These are the activations of a small neural network, seen along a few directions. Each row is one input.
In each table, some parts of the input vary, and every possible input appears once, in random order.
Descriptions start from the smaller parts, as in this example, which fits no table here: line(6) and (point or line(9) or (values(2) and ring(5))).
Shared parts are said once, and a part with two or three values counts as separate values.
In the rows, 128 means zero.

Other details of the inputs shift rows strongly along two fixed directions, in all tables alike. That doesn't count.

Rows:
x1: [160 138  94 117  66 153 149 107  62 146  67 128  28  85 134]
x2: [126 142 136 109  72 103 119  82  93 152  68 111  96 136  92]
x3: [127 117 130  98 103 113 127 137 123 130  50 120  59 130 105]
x4: [166 116 113 149 138 168 128 126 103  89 179 122 135 120 182]
x5: [167 129 133 165 147 156 134 152 136  89 186 126 168 127 170]
x6: [106 109 142 132 167 105 144 139 151 147 169 113 212 158 151]
x7: [162 115 124 112  78 157 145  91  65 124  63 137  19 101 106]
x8: [ 93 108 167 119 119  88 137  93 112 149  33  99  75 145 124]
x9: [ 77 121 128 131 181 112 134 151 158 133 177 110 199 150 129]
x10: [114 135 165 112 165  81  84 134 185 123 162 130 216 168 109]
x11: [153 122 117 142 125 149 142 132 122 137 173 141 152 127 136]
x12: [164 156  68 179 127 198 121 171 125  79 227 120 145 105 171]
x13: [115 125 121 137 105 118 135 107 110 152  87  98  96 141 152]
x14: [ 75 136 147 129 187  91 141 162 177 149 168 132 206 131 114]
x15: [ 78 136 153 134 173 108 134 150 187 147 167 155 215 133  89]
x16: [175 143  86 128  45 184 140  96  62 135  74 154  27  82 117]
x17: [ 86 137 107 137 119 124 125 120 116 138  95  95  83 133 130]
x18: [106  99 133  86 133 101 121 126 126 136  72 119  93 143 116]
x19: [ 74 147 158 127 164  77 105 127 177 140 163 112 225 160  83]
x20: [ 70 118 156 124 183  93 141 151 181 155 168 134 207 151  84]
x21: [ 90 110 189  90 140  65 160 108 124 168  27 129 101 126  87]
x22: [107 120 160  95 144  98 124 133 174 144  93 166 144 135  87]
x23: [178 152 132 161 130 153  94 116 123  80 213 132 184 131 161]
x24: [198 129  80 148 135 192 102 156 136  77 232 160 137 112 172]
x25: [104 118 150 108  97  95 161 120 114 170  37 104  91 139  95]
x26: [237 153  16 181  75 251  75 138  70  42 207 127  30  86 242]
x27: [106 116 146  76 123  83 132 126 130 155  36 138  67 118  94]
x28: [169 137 136 158 145 166 130 132 140  98 191 172 175 112 150]
Description of these inputs: values(4) and (point or line(6)).
The inputs of x2 and x19 match in every part but the values(4) part. If x11 is changed in the same way as x2 into x19, which row does it become?
Answer: x20
Which other rows does x5 become when the values(4) part takes its other values? List them by row number.
Answer: x3, x12, x25
List by row number the other rows that have the values(4) part in common with x28.
Answer: x4, x5, x7, x8, x21, x23

Rows:
x29: [128 128 151 116 150 117 129 130 155 131 157 158 189 140  89]
x30: [137 139  86 131  87 172 121 106  71  97 102 103  36 111 126]
x31: [ 71 116 134  79 114  99 160 123 122 174  41 130  79 117  66]
x32: [182 137 105 123 113 158 110 145 130 105 162 163 127 106 129]
x33: [ 88 108 132 120 136  91 143 127 131 166  74  95 117 153 134]
x34: [145 130  88 154 119 150 119 146 120 118 161 106 120 137 186]
x35: [101 117 172  99 110  91 165 102 114 165  25 139  88 118  84]
x36: [114 107 171 106 140  94 130 126 145 133  72 137 108 145 115]
x37: [181 128  92 115  64 181 131 105  74 113 108 155  40  83 104]
x38: [131 145 103 159 113 161 136 131 115 117 168 118 129 107 134]
x39: [113 101 166 102 135 101 139 115 130 141  50 133  86 134 109]
x40: [115 104 168 107 132  86 148 106 113 161  73 112 120 149 124]
x41: [103 125 122 130 175 124 132 167 182 144 183 146 199 134 121]
x42: [106 118 173 111 107  95 152  97 118 158  54 132 104 125  75]
x43: [ 90 130 140 125 161  97 113 133 161 123 136 110 152 148 125]
x44: [116 105 170 122 173 105 143 135 152 122 128 138 167 138 137]
x45: [124 101 163 125 158  95 138 131 154 151 116 122 173 159 151]
x46: [142 128  81 133  98 172 126 123  84 108  91 113  25 101 148]
x47: [179 145 122 168 138 168 131 136 121 103 204 153 163 107 163]
x48: [152 156  78 143 135 168 103 151 151 102 222 144 162 112 144]
x49: [136 158  98 159 111 167 127 127 110 109 169 119 132 115 132]
x50: [ 91 117 139 141 188 115 139 156 163 119 170 118 190 140 152]
x51: [ 69 126 138  80 107  96 143 108 119 170  44 121  86 135  38]
x52: [159 145  62 130  85 191 129 128  75 116 142 138  47  82 125]
x53: [171 117 116 143 124 155 139 127 106 111 153 125 133 122 190]
x54: [ 87 119 146 131 172 104 135 139 142 133 138 110 150 142 125]
x55: [171 131 113 131 126 157 119 150 145 112 176 175 143 116 137]
x56: [185 135  97 122  64 157 112  91  73 111  93 116  40 114 164]
x57: [ 93 138 140 139 145 107 135 149 162 148 130 127 160 140 120]
x58: [ 90 137 144 141 153 107 146 137 142 152 139 120 163 131 113]
x59: [186 134  98 139  81 170 102 101  78 102 135 121  86 118 173]
x60: [127 141 164 145 156 111 113 130 165 125 176 151 219 140 125]
x61: [122 113 152 107 153 112 149 140 154 143 132 165 169 124 104]
x62: [154 144  77 164 114 167  97 130 106 101 197 105 143 131 189]
x63: [112 132 168 114 112 102 142 100 119 146  70 134 122 135  77]
x64: [102 126 129 143 152 110 129 132 140 134 164  93 190 165 145]
x65: [178 137 106 141  85 172 135 114  90 118 100 150  58  92 141]
x66: [128 109 166 138 171 118 130 133 157 110 171 132 188 143 135]
x67: [151 166  88 167 124 165 109 139 136 100 204 127 152 111 161]
x68: [141 143  79 131  79 171 100 104  71  97 102 110  30 102 136]
x69: [179 128 119 155 147 172 121 134 111  83 193 141 132 112 175]
x70: [ 80 107 140 118 123  88 146 113 118 163  82  84 118 152 115]
x71: [141 146  93 161 123 168 132 145 124 121 160 129 122 106 154]
x72: [111 117 172 119 159  95 108 119 153 121 126 135 171 150 117]
x73: [138 111 157 139 165 105 126 147 169 132 169 129 205 165 173]
x74: [101 122 134 129 150  88 122 149 153 144 133  93 174 162 148]
x75: [ 89 136 128 111 142 111 113 136 156 146 145 137 170 135  87]
x76: [133 128 100 153 132 163 123 134 114  95 173 109 115 117 150]
x77: [152 144  84 162 133 150 104 138 133 103 209 103 162 138 194]
x78: [135 144 159 140 152 108 119 128 170 124 166 148 198 137 129]
x79: [ 94 127 129 114 152 110 129 160 173 150 144 144 164 139 103]
x80: [144 116 157 134 163 100 117 148 166 126 168 119 212 162 166]
x81: [134 132 163 147 162 112 130 150 178 130 170 157 205 142 139]
x82: [191 133  96 141  79 180 121  99  68  98 134 114  77 120 166]
x83: [183 146 103 136 129 163 103 138 147  97 209 170 162 111 142]
x84: [ 71 115 138  86 109  97 149 115 124 172  58 122  87 125  48]
x85: [123 121 166 118 160  96 112 121 160 117 128 134 159 146 126]
x86: [144 133  82 131  87 167 118 126  86 104  91 115  18 106 148]
x87: [149 128  83 165 138 165 134 147 116 108 198 106 153 125 204]
x88: [ 87 133 141 137 152 111 155 142 149 148 130 123 167 126 122]
x89: [195 134 101 136 101 175 103 130  96  76 137 134  69 103 164]
x90: [116  99 164 105 111  92 146  97 109 157  62 105 105 147 113]
x91: [150 131  76 139  80 164 134 109  55 127 103  93  34 110 163]
x92: [190 146  81 121  67 187 101 107  79 100 134 165  61  87 120]
x93: [100 111 176  90 118  91 137  91 110 139  31 119  81 144  74]
x94: [137 137 163 141 158 105 122 150 172 125 163 147 208 138 130]
x95: [ 84 127 132  75 105  89 132 130 132 168  39 124  78 126  56]
x96: [128 112 142  95 120 115 142 124 134 154  74 162 100 119  86]
x97: [124 118 158 112 158 106 140 136 152 147 146 163 173 130  95]
x98: [ 78 136 151 105 116  80 137 126 137 165  44 108 104 133  77]
x99: [ 96 124 141 124 161  98 116 152 158 123 128 108 153 147 126]
x100: [ 64 138 151 103 103  85 130  99 119 170  35 112  93 133  64]
Describe the family of inputs behind these rows.
Answer: values(2) and line(4) and ring(9)
The inputs of x95 and x74 match in every part but the line(4) part. If x32 is changed in the same way as x95 into x74, which row does it become?
Answer: x80
The inputs of x34 and x57 match in every part but the line(4) part. If x40 is changed in the same way as x34 into x57, which row does it become?
Answer: x47
Which other rows does x75 become when the line(4) part takes its other values? List them by row number.
Answer: x62, x68, x100
Which other rows does x97 become when the ring(9) part takes its other values? List them by row number.
Answer: x29, x32, x37, x55, x61, x83, x92, x96
